Here are a small network's activations along a few directions, averaged over the inputs that share one value of a field.
Related values have similar rows: they may be neighbours, one step apart, or belong to one group.
Random noise pushes rows far along 2 fixed directions. That doesn't count. These rows show it; they differ only by the noise:
[ 106  448  711  161   58 -335  314   81 -229  -36  -56  189  -49 -109
 -170 -244 -214]
[  28  113 -489  -76   28  382 -458 -139  142 -169 -217 -240   96  171
  108  295 -307]
[ 234  556 -291  -97 -174  233  -83  -11   65 -357 -511 -368 -225  217
 -122  196 -317]
[-129 -116   72   95  249   77 -344 -127  -16  103  178  160  324  -52
  161   53 -238]


Z, 18 values:
z13: [ -62  -91 -394   51 -195  136  294   45  -41   -8 -118 -263 -208   16
   58  202  237]
z12: [  56  -45 -544 -198  -79  324  180   72  -74  -41 -219 -410 -263   53
    3  244  172]
z10: [ 137 -186 -477 -460 -417  332 -328  -77   91 -185 -225 -329  -11  260
   43  282  -88]
z11: [ 152  220 -563  -16  -50  276   47  -36  302 -177 -118 -174 -298   79
  -38  -69   99]
z9: [  53 -239  500 -256  -96 -394  120  111 -220  290  232  246  101 -176
  -18  -64  239]
z5: [ 115  393  474  108 -365 -313  923  308 -209    3  -96   27 -526  -79
 -204 -271  333]
z16: [-193 -615  -17  -52  -13  197  -80 -121  -86  262  165   48  152 -212
  243  218  233]
z7: [ -46 -493  -90 -191  -17  -65  -42   59 -166  298  289  -32  246  -77
   61  106  125]
z2: [  54  112  161 -139  -43  -28 -152  -33   62 -203   -9  129  156  184
  -48   36 -164]
z3: [-174 -291  335  -78   36 -198 -391    0 -110   82  291  337  346   32
    1 -101  -72]
z15: [-130   31  596  255  183 -327   51   57  -56  154   88  220  192  -60
  -66 -194 -152]
z14: [ -67 -254 -140  111  213 -106  155   32  114  166  316  205  -98 -209
  137 -148  152]
z8: [  99  271   58  193  197 -137  254   32  189 -149 -163  -19 -280    1
 -193 -251  177]
z17: [-462 -729 -319   68  343   48 -248 -153  161  490  593  196  199 -156
  341  -74  320]
z1: [ 109  335  145  -41 -171  -15  -31 -109  -26 -240 -169  -71  -21  165
 -161  111 -226]
z18: [  22  220 -397  -18  -13  190 -359  -27   82 -259 -264 -137   72  162
    1  296 -259]
z6: [ -77   94   80  203   83   81 -117   16   73  -85  -23   66  211  -18
  -39 -135 -163]
z4: [ 251  319  -82  207   97   25   19  -45  149 -144 -255 -143 -218   23
  -54 -193   45]
The values of Z form a ring.
List every value one step from z15, in the order listed.
> z18, z6
List every value one step from z17, in the order listed.
> z5, z14
List every value one step from z9, in the order listed.
> z10, z7
List every value one step from z8, in the order listed.
> z11, z4
What is the length, in steps, of the shortest route from z2 to z13?
> 7

K, 18 values:
k10: [ -63 -285 -520 -429 -139  174 -361   33  221  -17  -95 -112   69  203
  -41  363 -156]
k5: [-180 -389 -191  326  209  170  -12  -28  112  283  336   85   87 -198
  297   -8  253]
k7: [-162 -145  649  253   87  -88  -80   49 -292  204  406  366  362 -110
  -31 -101 -333]
k16: [  83  -40 -119    9  -27  222 -552 -244   35 -181   63  -22  217  218
   29  -44 -204]
k1: [ -18   87  532 -101   16 -193  -61  -52  -71  -52   94  318  205   12
   -9    9 -166]
k17: [-225 -256 -559  -26  213  334 -253  -16  -44  -15  -44  -77  187    2
  151  391 -162]
k13: [ 159 -328  146 -175  111 -193  -88 -201   63  -18   16  242   36  -69
  -27 -136  106]
k11: [ 116  190  -86 -134 -389   63  374  147   39  -90 -228 -161 -291  -19
 -229 -252  379]
k8: [-219 -190  112  117   93 -110  394  -57 -258  200  218  135 -116 -193
  178  -90  186]
k15: [ -18  402  350  257   56  -70   17   -2 -309  -63   68  176   74  -66
  -43  -80 -278]
k12: [-344 -558  324   41   -8 -113  190   12 -126  424  295  207  219 -241
  192  -18  199]
k4: [ 309   84 -941 -304  -26  162 -448  -41  346 -143 -235 -472 -177  248
   56  169 -101]
k14: [-277 -315 -157  203  365  108 -642 -229  175  150  512  355  576    3
  196 -274 -144]
k2: [  59  265  506 -178  -55 -275  258  189 -337  -77 -279  -85   51 -226
 -165   91  229]
k18: [ -53  -38 -153 -332 -360  146  169  169  109   45  -13 -212 -163  144
    8  101  280]
k3: [ -26 -295 -953   -3  -20  435 -276 -175  455  -53   86 -190 -165  211
  253  239  248]
k6: [  28  203  142  365  267  -64 -119 -216  181  -88 -158    7   99   84
   78   80 -180]
k9: [ -86 -352   48  207  506  -52 -168   97   36  328  263   16  154 -213
  125   -8 -108]
Each value of K is a pair of two hidden parts, and every pair occurs once (6 first parts, 3 second parts).
Changing only the second part turns k16 into k13. k1 has the same second part as k16; what does that change turn k1 into?
> k10
Changing only the second part turns k14 into k3. k6 has the same second part as k14; what does that change turn k6 into?
> k5
Changing only the second part turns k7 into k2. k15 has the same second part as k7; what does that change turn k15 into?
> k17
